These are the activations of a small neural network, seen along a few directions. Each row is one input.
In each table, some parts of the input vary, and every possible input appears once, in random order.
Descriptions start from the smaller parts, as in this example, which fits no table here: one of 8 places around a ring, together with either a single point or one of 9 places along a line or (one of 3 separate values, together with one of 4 places along a line).
Shared parts are said once, and a part with two or three values counts as separate values.
In the rows, 128 means zero.

Other details of the inputs vary at random and push rows far along two fixed directions, the same in every table; ignore that.

Rows:
row 1: [102 100 133 115 137 168 137 118 125 115 156 168 157 112 164]
row 2: [100 106 155 158 130 156 121 114 137 106 108 162 142 141 186]
row 3: [134 109 119 128 139 129 130 115 140 112  94 125 124 123 156]
row 4: [124 116 102 129 118 139 121 130 148 119 157 141 140 110 121]
row 5: [114 155 149 161 126 147 116 117 139 140 108 112 110 120 131]
row 6: [139 119 135 125 130 121 129 102 141 112 110 122 130 109 147]
row 7: [121 137 163 122 108 103 127 128 135 135 129 106 115 160 119]
row 8: [128  93 111 142 127 182 111 110 141  95 146 184 150  98 130]
row 9: [120 122 152 150 118 142 121 113 118 127 140 171 121 146 129]
row 10: [114  95 101 130 130 184 111 102 138 111 157 204 151  94 152]
row 11: [170 114  93 117 154 134 137 134 102 137 154 144 133 113  84]
row 12: [127  80 109 143 137 180 105 118 142 105 162 170 179  78 155]
row 13: [105 106 155 151 115 149 113 111 148  75  99 159 160  93 170]
row 14: [127 184 188 149  89  46 133 146 117 139  96  72  92 196  87]
row 15: [118 104 217 202 119 147 103 102 135  83  89 149 167 121 184]
row 16: [118 172  81  68 112  74 135 155 123 166 162 106 105 150  87]
row 17: [155 128 147 164 130 102 127 121 119 123 110 121 134 115 124]
row 18: [132 167  93  81  95  58 130 161 135 177 158  89  85 160  62]
row 19: [137 144  76  80 144 109 151 136 117 149 138 113 121 136 119]
row 20: [137 159 180 184 109  64 124 120 127 102  30  94  98 161 143]
row 21: [130 128  89 103 134 112 117 164 122 138 131 114 135 139 111]
row 22: [120 139 145  93 112  96 143 147 118 146 136 102 112 159  98]
row 23: [137 157 164 126 106  60 139 120 122 127  70  95 100 140 118]
row 24: [116 112 146 141 150 201 125 112 137 140 153 134 126 108 152]
row 25: [106 163 119  93 106  80 132 145 122 145 124 126 114 139 116]
row 26: [122 147 190 175  95  83  94 120 133 104  72 120 138 130 148]
row 27: [143 195 165 162 119  77 137 128 109 161  78  60  65 153  94]
row 28: [122  84 144 128 148 175 131 133 115 106 153 153 179 104 148]
row 29: [123  92  85 119 163 173 135 106 135 108 131 165 154  98 180]
row 30: [126 120 124 117 133 142 142 148 130 122 142 113 138 152 123]
row 31: [148 127  82 104 141 132 143 119 109 146 158 157 115 120 101]
row 32: [133 134 182 163 109  99 119  98 142  99  42 113 118 133 173]
row 33: [137  92 110 120 157 166 147 110 129  87 129 148 163  77 152]
row 34: [151  86 111 130 144 173 128  94 135 109 138 174 136  92 135]
row 35: [154 157 157 148 123  68 130 139 111 126  65  87 118 148 124]
row 36: [122 111  96  87 139 136 140 152 131 146 158 113 120 157 114]
row 37: [107 104 147 139 111 153 103 106 165  92  90 151 148 110 186]
row 38: [132 145  88 109 161 159 145 120 114 168 157 118 111 106 122]
row 39: [154  90 108 145 149 177 133 101 126  97 139 172 144  91 128]
row 40: [100 172 184 186 109 125 107 103 140 140  76 130  99 128 163]
row 41: [118 121  74  79 128 125 125 149 145 141 143 119 121 137 117]
row 42: [156 125  41  57 163 130 162 148 117 143 191 100 134 111  78]
row 43: [125 138 121 126 152 173 140 139 119 157 170 104 112 130 107]
row 44: [107 102 124 119 139 175 133 121 135 117 148 160 155 127 173]
row 45: [143 134 170 179 130  91 117 122 119 104  47 113 127 137 156]
row 46: [159 133 100 103 150 105 141 140 108 137 142 101 141 115 101]
row 47: [107 106 155 143 108 144 100  96 165  92 107 153 148  99 179]
row 48: [136 105 131 140 134 148 127 141 119 134 173 134 151 129 115]
row 49: [112 138 210 174 100 105 128 123 124  97  80 122 129 152 143]
row 50: [146 115  71  82 146 153 151 159 110 154 212 136 121 149  52]
row 51: [141  77 101 127 147 179 133  96 150 108 156 160 153  76 159]
row 52: [146 140 172 155 126  84 132 126 108 111  70 113 135 118 133]
row 53: [115 146 119 118 150 165 138 134 116 171 170 121 107 132 123]
row 54: [143 175 197 196 127  96 121 115 112 144  58  86  93 133 129]
row 55: [137 114 111 100 129 141 134 138 121 149 177 142 111 151  81]
row 56: [132 141 136 135 112 105 139 148 124 144 156 106 113 163  87]
row 57: [128 100 119 125 151 153 129 152 118 126 144 128 152 142 132]
row 58: [138 140 120 126 149 153 134 111 125 155 127 102 102 107 126]
row 59: [145 165 193 199  92  58 123 110 129 111  57 101  95 147 126]
row 60: [126 123 112  83 128 129 142 151 132 146 152 104 121 159 113]
row 61: [113 133 193 205 128 165  95  98 141 114  77 141 137  98 176]
row 62: [135  78 110 142 140 190 102 114 129 101 154 192 171  86 137]
row 63: [121 103 111 121 145 157 138 146 131 118 146 127 140 146 131]
row 64: [107 129 159 163 128 177 106  96 156 128 105 139 122  97 167]
row 65: [127 147 124 110 128  93 148 121 112 132 110 127 120 123 131]
row 66: [119 165 152 139  94  74 118 146 140 117  74  97 108 160 123]
row 67: [125 124 123 109 124 115 120 148 118 122 131 130 153 108 119]
row 68: [118 137 109 123 119 108 120 148 140 121 107 115 120 147 123]
row 69: [105 151 198 169  99  99 117 108 130 117  94 133 120 157 160]
row 70: [141 166  76  70 133  74 154 142 108 167 155  94 103 144  85]
row 71: [131  95  96 132 147 171 135  97 136 116 159 172 153  82 167]
row 72: [143 158 111  85 127  80 146 185  96 171 151  69 115 185  65]
row 73: [122 136  47  67 127 124 138 151 127 167 206 136 124 123  93]
row 74: [145 127 154 148 125 121 123 143 105 138 141 141 124 157  86]
row 75: [137 156 111  88 108  74 145 163 121 183 175  83  87 181  56]
row 76: [101 129 118 132 118 126 114 125 144 119 105 151 129 132 166]
row 77: [102 100  95 110 137 180 118 114 151 107 141 175 165  97 184]
row 78: [120 125 106 111 129 135 139 138 124 153 188 141 125 141 116]
row 79: [139 138  94  96 167 165 145 163 102 183 198  97 118 129  83]
row 80: [127 127 148 144  96 119 104 112 142 120 109 157 109 133 119]
row 81: [124 142  95  95 120 110 127 146 139 127 153 112 131 127 102]
row 82: [146 162 150 146 115  72 139 131 124 115  65  85 106 154 123]
row 83: [134 127  85  88 134 124 122 162 123 138 147 113 148 127 111]
row 84: [107  91 117 100 126 164 119 114 152 101 138 162 158  84 161]
Description of these inputs: one of 3 separate values, together with one of 4 places along a line, together with either a single point or one of 6 places along a line.
- Changing only the choice among 3 separate values turns row 9 into row 31. The same change can be made to row 57. Which row results? => row 45
- Changing only the choice among 3 separate values turns row 48 into row 12. The same change can be made to row 69. Which row results? => row 16
- A walk changes only the place on the line of 6. It starts at row 11 and steps to row 17. List the rest of the walk in order. => row 46, row 52, row 35, row 45
- Which other rows does row 56 become when the place on the line of 6 takes its other values? List them by row number. => row 14, row 30, row 49, row 50, row 63
- Which other rows does row 44 become when the place on the line of 4 takes its other values? List them by row number. => row 30, row 60, row 72

Rows:
row 85: [105 107  90  96 128 177 128 124 138 145 203 175 132 123 124]
row 86: [132 128 212 230 147 189 114  75 126 120  86 139 117  98 178]
row 87: [108 166 133 121  98  96 115 149 135 161 135 108  94 165  98]
row 88: [120  91 100  99 130 170 130 136 126 131 206 176 149 132 107]
row 89: [135 100 175 187 125 124 115  91 136  63  47 163 157 108 192]
row 90: [125 153 149 117 114  79 133 160 115 140 116  89 121 168 106]
row 91: [137 166 110 110 120  66 138 131 121 140  86 103  96 145 117]
row 92: [164 160 163 166 146 120 145 138  89 166 132  83  93 150  74]
row 93: [121  87  92 101 138 181 122 147 135 125 197 156 161 119 114]
row 94: [105 107  85  86 153 181 134 136 139 136 174 135 154 105 152]
row 95: [125 123 168 182 111 122 101  79 154  79  48 152 142  78 192]
row 96: [156  89  63  91 155 147 135 130 129 105 157 144 171  74 120]
row 97: [122 171 123 100 110  67 140 143 130 151  97  80  89 164 112]
row 98: [137 144 128 105 119  74 142 152 120 131 108  90 116 164 105]
- Changing only one part turns row 91 into row 89. The same change can be made to row 87. Which row results? => row 93
- Describe the family of inputs behind these rows. => one of 2 separate values, together with either a single point or one of 6 places along a line
- Which other rows does row 95 become when the choice among 2 separate values takes its other values? List them by row number. => row 96
